Each row below holds a small network's activations on one input, seen along a few directions.
In each table, some parts of the input vary, and every possible input appears once, in random order.
Descriptions start from the smaller parts, as in this example, which fits no table here: ring(5) and (point or (values(2) and line(4)) or ring(11)).
Shared parts are said once, and a part with two or three values counts as separate values.
In the rows, zero is written as 128.

Table:
r1: [109 161 157 111 156 140 170 157 148 140 108 138 148 124  93]
r2: [ 96 170 169  87 128 145 143 108 122 168 138 126 110  91 125]
r3: [146 147 131 157 152 155 142 155 134  97 127 115 175 115 115]
r4: [173 125 121 171 121  71 185  77 181 140  66 127 136 144 104]
r5: [ 94 128 140 148 138 143 121 111 111 119 138  80 138 116  88]
r6: [117 137 121 114 118 126 110 127 129 116 159 142  95 135 183]
r7: [159 139 118 143  96  79 160  28 156 170  97 111  98 113 134]
r8: [100 103 115 129  97 130 129 143 134 114 153 123  88 166 152]
r9: [143 118 117 108 122 123 115 153 139  81 135 143 124 164 149]
r10: [143  48  96  99 134  84 119 133 112 172 126 173 181 114 121]
r11: [ 91 137 155 116 131 142 144 126 110 141 126  80 129 117 120]
r12: [153 139 112 155 150 156 118 170 135 101 109 164 123 130 131]
r13: [110 136 121 110  93 114 122 133 133 125 166 139  81 142 171]
r14: [119  69  97 103 132  89 121 104  95 204 153 173 150  87 152]
r15: [160 137 116 128 124 156  92 146 117  96 112 156 120 130 131]
r16: [159 127 120 127 125 135  84 149 125 109 130 146 110 162 133]
r17: [154 144 136 129 125 156 116 131 117  93 131 107 171 114 115]
r18: [126 154 155  92 129 123 140 142 118 118 114  98 154 123 106]
r19: [ 83 140 161 107 132 160 149 117 123 158 124 111 118 116 106]
r20: [117 157 161  83 130 141 146 133 132 135 112 129 143 123  92]
r21: [152 128 117 154 151 135 110 173 142 114 127 154 113 161 133]
r22: [130 119 116 131 123 111 153 183 158  94 139 150 113 170 137]
r23: [137 117 118 104  97 111 127 159 142  90 142 141 110 171 137]
r24: [106 104 115 133 122 142 117 137 131 105 146 126 102 159 164]
r25: [122 113 118 153 126 153  86 132 115 133 140 129  88 157 148]
r26: [134 155 122 136 120 158  87 120 106 130 135 156  91 103 166]
r27: [135  50  95 126 159  84 140 159 134 178 122 179 185 112 121]
r28: [182 122 120 141  96  72 161  53 165 136  70 117 131 144 103]
r29: [120 149 135 152 163 123 142 151 137 100 122 105 168 124  74]
r30: [107 159 148 128 134 128 115 102 110 130 152  95 130  91 107]
r31: [123 123 115 155 125 174  94 130 107 120 122 139  98 126 147]
r32: [133 146 125 134 121 137  79 122 114 143 153 145  81 134 167]
r33: [119 128 136 155 126 174 119 115 107 116 142  90 147 109 129]
r34: [104 168 163  96 127 127 138 116 109 151 140  96 121  92 139]
r35: [131 159 144 135 122 159 113 105 106 127 155 106 139  84 148]
r36: [146 107 114 164  99  92 165  38 157 160  82  98 106 138 116]
r37: [129 145 140 124 137 124 117 128 120  96 127  97 163 122  74]
r38: [117 158 151 121 155 122 165 165 134 122 110 107 159 125 107]
r39: [137 120 115 135 148 123 141 177 156  85 132 152 127 163 149]
r40: [107  35  93 124 136 103 124 115  98 194 139 157 157 111 134]
Changing only one part turns r17 into r3. The same change can be made to r9. Which row results?
Answer: r39
What is each input in this table made of?
Answer: line(4) and (values(2) or line(8))
Which other rows does r40 become when the values(2) part takes its other values? List them by row number.
Answer: r36
Which other rows does r25 become when the line(8) part takes its other values? List them by row number.
Answer: r5, r8, r11, r19, r24, r31, r33

Table:
r41: [138 137 124 149  95 121 122  51 128 150 120 107  87 118 148]
r42: [ 94 218 194 120 142 176 149 116 116 110 124  53 144  89  79]
r43: [164 134 110 143 116 118 129 160 167  79 113 156  95 186 148]
r44: [ 96  92 109 106 122 143  85 161  98 141 180 162  97 134 181]
r45: [145  98 123 141 140  80 178 101 151 148  86 112 184 124  74]
r46: [142 123 103 149 107 151  78 134 122 101 150 150  72 157 180]
r47: [161 148 131 142 105  86 171  76 173 129  84 113 110 147 114]
r48: [148  84 102 143 151 112 138 185 146  98 116 154 169 161 109]
r49: [ 99 206 174 117 152 205 107 198 110  57 155  93 132 126 114]
r50: [129  89 107 112 155 129 106 180 108 142 145 179 160 117 139]
r51: [ 93 106 131 105 110 115 128  78 103 191 149 120 112  96 147]
r52: [126 103 129 110 142 100 147  96 113 192 114 137 174  80 103]
What is each input in this table made of?
Answer: values(2) and (point or ring(5))
Changing only the values(2) part turns r52 into r50. The same change can be made to r45. Which row results?
Answer: r48
Which other rows does r44 become when the values(2) part takes its other values? List them by row number.
Answer: r51
Which other rows does r46 become when the values(2) part takes its other values? List them by row number.
Answer: r41

Table:
r53: [131 142 141 127 123 126 126  75 112 163 116 108 135  91 119]
r54: [136  91 104 146 141 132 104 133 112 144 137 151 148 114 134]
r55: [110 123 135 111 118  98 144  83 125 176 126 119 119 108 126]
r56: [137 104 111 130 105  98 139 103 143 142 126 136 104 147 154]
r57: [154 113 101 163 116 124 111 105 134 124 124 141 105 139 152]
r58: [ 91 167 158 120 145 192 100 172  94  94 167  99 136 112 122]
r59: [126 132 142 125 143 111 173 119 142 142  96 110 165 114  85]
r60: [107 177 155 129 152 182 114 187 115  66 144  96 143 134 109]
r61: [109 123 144 114 138 121 157 102 121 168 119 113 160  94  99]
r62: [128  89 102 124 113 115 105 112 115 152 138 152 110 129 154]
r63: [145 102 101 136 105 108 121 109 137 127 128 148 102 146 154]
r64: [137 136 136 126 120  90 167 103 158 139 103 117 130 138 103]
r65: [ 93 174 158 124 128 190  90 147  95  97 163  93 101 118 140]
r66: [109 113 136 106 136 100 153 109 124 172 130 125 155 101 108]
r67: [110 132 144 119 120 119 148  76 122 172 115 107 124 101 117]
r68: [119  82 114 113 130 107 132 131 121 162 140 146 147 122 136]
r69: [146 141 140 132 146 118 151 118 131 132  98 111 175 104  86]
r70: [157 155 141 142 126 117 149  95 145 126  93 106 145 120  95]
r71: [130 158 131 120 134 166  99 202 136  67 150 153  94 170 155]
r72: [143  88 104 130 136 106 130 153 134 120 119 155 151 143 123]
r73: [129 132 141 122 141 128 135 101 111 158 121 114 170  83 100]
r74: [137 146 144 134 122 110 171  96 156 135  91 104 135 131  93]
r75: [121  91 112 117 113 105 123 106 121 167 137 140 111 130 154]
r76: [102 138 131 103 143 176  87 209 102 102 176 161 118 134 160]
r77: [119 189 157 138 133 182 111 165 130  58 140  91 112 149 118]
r78: [118 146 130 112 151 166 102 223 122  74 154 158 125 155 148]
r79: [138 100 102 150 124 131  96 107 112 148 134 145 112 122 152]
r80: [136  90 113 124 136  97 148 147 141 135 117 144 153 143 123]
r81: [164 112 104 165 128 122 118 126 144 110 111 143 123 152 129]
r82: [126 136 134 124 109  92 160  81 147 153 116 115 112 124 126]
r83: [126  80 104 120 130 116 113 137 115 147 141 158 145 122 136]
r84: [126 122 135 117 141  91 170 127 144 145 108 122 160 121  94]
r85: [120 158 129 117 121 168  93 183 126  80 163 151  75 156 178]
r86: [154 102 104 139 117 106 127 130 147 113 115 150 121 160 131]
r87: [147 156 139 139 114 119 141  72 135 139 105 104 127 107 119]
r88: [105 145 130 107 127 174  78 185 103 106 173 155  82 139 177]
r89: [109 188 156 135 120 184 104 145 120  71 152  89  93 134 141]
r90: [127 146 142 132 110 112 163  74 145 149 104 102 117 117 117]
r91: [147 104 114 133 117  96 146 124 153 129 114 138 123 160 131]
r92: [152  99 104 156 147 123 120 149 132 117 115 148 154 135 121]
What is each input in this table made of?
Answer: ring(5) and (values(2) or line(6))
Changing only the ring(5) part turns r81 into r92. The same change can be made to r77. Which row results?
Answer: r60
Which other rows does r89 become when the values(2) part takes its other values? List them by row number.
Answer: r85

Table:
r93: [105  42  94 107 116  76 145 150 140 164 145 160 132 162 151]
r94: [101 114 124 140  95 109 151  77 143 146 128  97  77 150 142]
r95: [140 112 114 147  97  85 161  97 167 104 113 101 106 169 128]
r96: [173 122 122 153 151  98 153 104 144 141  67 125 185 115  69]
r97: [131 133 143 128 159 114 158 101 119 176 109 112 195  69  81]
r98: [157  44  82 127 141  89 123 109 113 191 114 184 168 104 138]
r99: [ 80 127 157 102 139 105 187 136 139 143 135  91 156 126  98]
r100: [ 95 153 150 129 161 188 111 193  96  91 158 104 162 104 112]
r101: [150 118 116 167 113 120 123  39 123 177 100 123 118  92 128]
r102: [117  71  86 133 150 154  66 199  98 105 174 177 134 142 160]
r103: [103 181 159  73 114 144 116 127 111 143 148 133  92 109 154]
r104: [ 93 145 147 120 130 190  71 148  77 108 173  97 119 105 141]
r105: [118 140 125 169 126 191  70 132 102  96 156 110  86 137 161]
r106: [105 186 167  82 148 141 152 171 134 125 133 140 136 109 127]
r107: [132 175 136 122 107 145 116 115 136 133 131 143  56 137 171]
r108: [135 104 109  90 129 107 113 185 128 144 151 211 106 145 174]
r109: [153 173 147 108 139 130 149 174 165  92  99 153 126 155 110]
r110: [ 76 121 148  92 102 110 152  90 117 158 149  86 113 126 124]
r111: [189 119 104 174 116  94 132  60 142 136  82 125 147 112 116]
r112: [128 124 138 119 121 122 123  53 100 191 123 111 153  66 107]
r113: [156 141 112 177 126 169  82 149 124  54 143 116 118 158 146]
r114: [172 173 126 128 108 123 127 133 161  91 118 147  87 156 156]
r115: [124 113 137 128 130  92 183 139 170 108  97 104 145 169  82]
r116: [139 142 128 156 153 177 108 193 124  57 124 120 155 155  97]
Changing only one part turns r112 into r110. The same change can be made to r101. Which row results?
Answer: r94
What is each input in this table made of?
Answer: line(4) and (point or ring(5))
